Each row below is a small network's average activation on inputs in which a field has the value named, seen along a few directions.
Related values have similar rows: they may be neighbours, one step apart, or belong to one group.
Strong random noise was added to every row along 3 fixed directions; ignore it. To show where, here is one row again and again, with new noise each time:
-51 260 381 -27 -177 146 235 -153 353 427 -271 305 392 -22 -447 -129 114 416
-57 314 265 -56 1 11 -59 -426 281 115 88 175 131 -120 -339 -183 -167 360
-81 263 419 -83 -195 213 226 -235 306 590 -337 402 468 96 -534 -83 214 445
-93 -47 -77 -104 -96 160 -286 -777 -237 91 192 124 49 374 -232 102 -264 97
42 -581 -136 235 -755 463 649 323 -200 431 -729 89 572 601 -114 332 203 -67


Values of D:
d6: 55 359 433 120 -6 -239 334 208 859 -74 -11 122 284 -683 -286 -319 -127 532
d7: -154 624 338 -102 40 -58 -263 -90 639 768 -28 319 -208 -382 -574 -173 265 68
d9: 45 -338 -110 -223 294 145 81 229 257 197 14 175 -151 22 -283 -26 220 61
d2: 20 569 447 -220 144 -53 -173 -460 -16 -16 55 93 233 -142 -260 -37 148 449
d3: 290 46 -106 321 -24 -663 -25 603 -262 -609 130 -513 -221 -284 625 -128 -387 -193
d4: 42 -241 -246 91 597 -75 10 347 -487 -754 499 -422 -222 -200 594 -8 25 -277
d5: -295 290 324 -124 423 -247 -286 106 -20 156 121 -97 -502 -118 206 -90 227 -277
d8: 34 -287 35 -265 325 412 -5 -184 -277 451 -266 540 372 437 -153 150 625 259
d1: -138 677 -80 -356 130 -207 -418 -25 240 91 61 137 -339 -248 186 -156 165 -334
The values of D form 3 separate groups.
List the group mates of d2, in the order listed. -> d6, d3
List the group mates of d8, in the order listed. -> d9, d4

Values of L:
l4: -46 93 -136 67 -79 10 -143 237 -91 31 32 -96 -78 -61 -103 84 -76 -221
l3: -136 181 46 -392 72 23 -353 -407 224 700 -27 365 -101 154 -470 -66 307 73
l1: -118 -36 69 -198 354 224 186 -69 174 109 98 280 -11 96 -144 -62 261 109
l5: -146 145 57 -165 114 41 -575 -968 -217 -201 512 -57 -265 279 -172 209 -443 94
l2: -100 148 51 166 -169 -187 -6 263 -94 89 -151 -77 -149 -38 221 92 73 -327
l6: -15 -19 307 -43 266 91 268 168 77 289 -263 257 272 -110 -95 -173 431 222
l8: 54 287 198 162 -321 85 254 -31 103 151 -367 90 530 -36 -7 -6 147 140
l9: 107 -297 -123 -48 -72 7 -63 -218 145 -48 147 -67 25 121 -212 -29 -282 253
l7: 229 -260 -303 92 53 -171 -12 236 -518 -656 175 -315 -163 -57 605 24 -244 -165
The values of L form 3 separate groups.
List the group mates of l2, in the order listed. -> l4, l3
List the group mates of l8, in the order listed. -> l5, l9
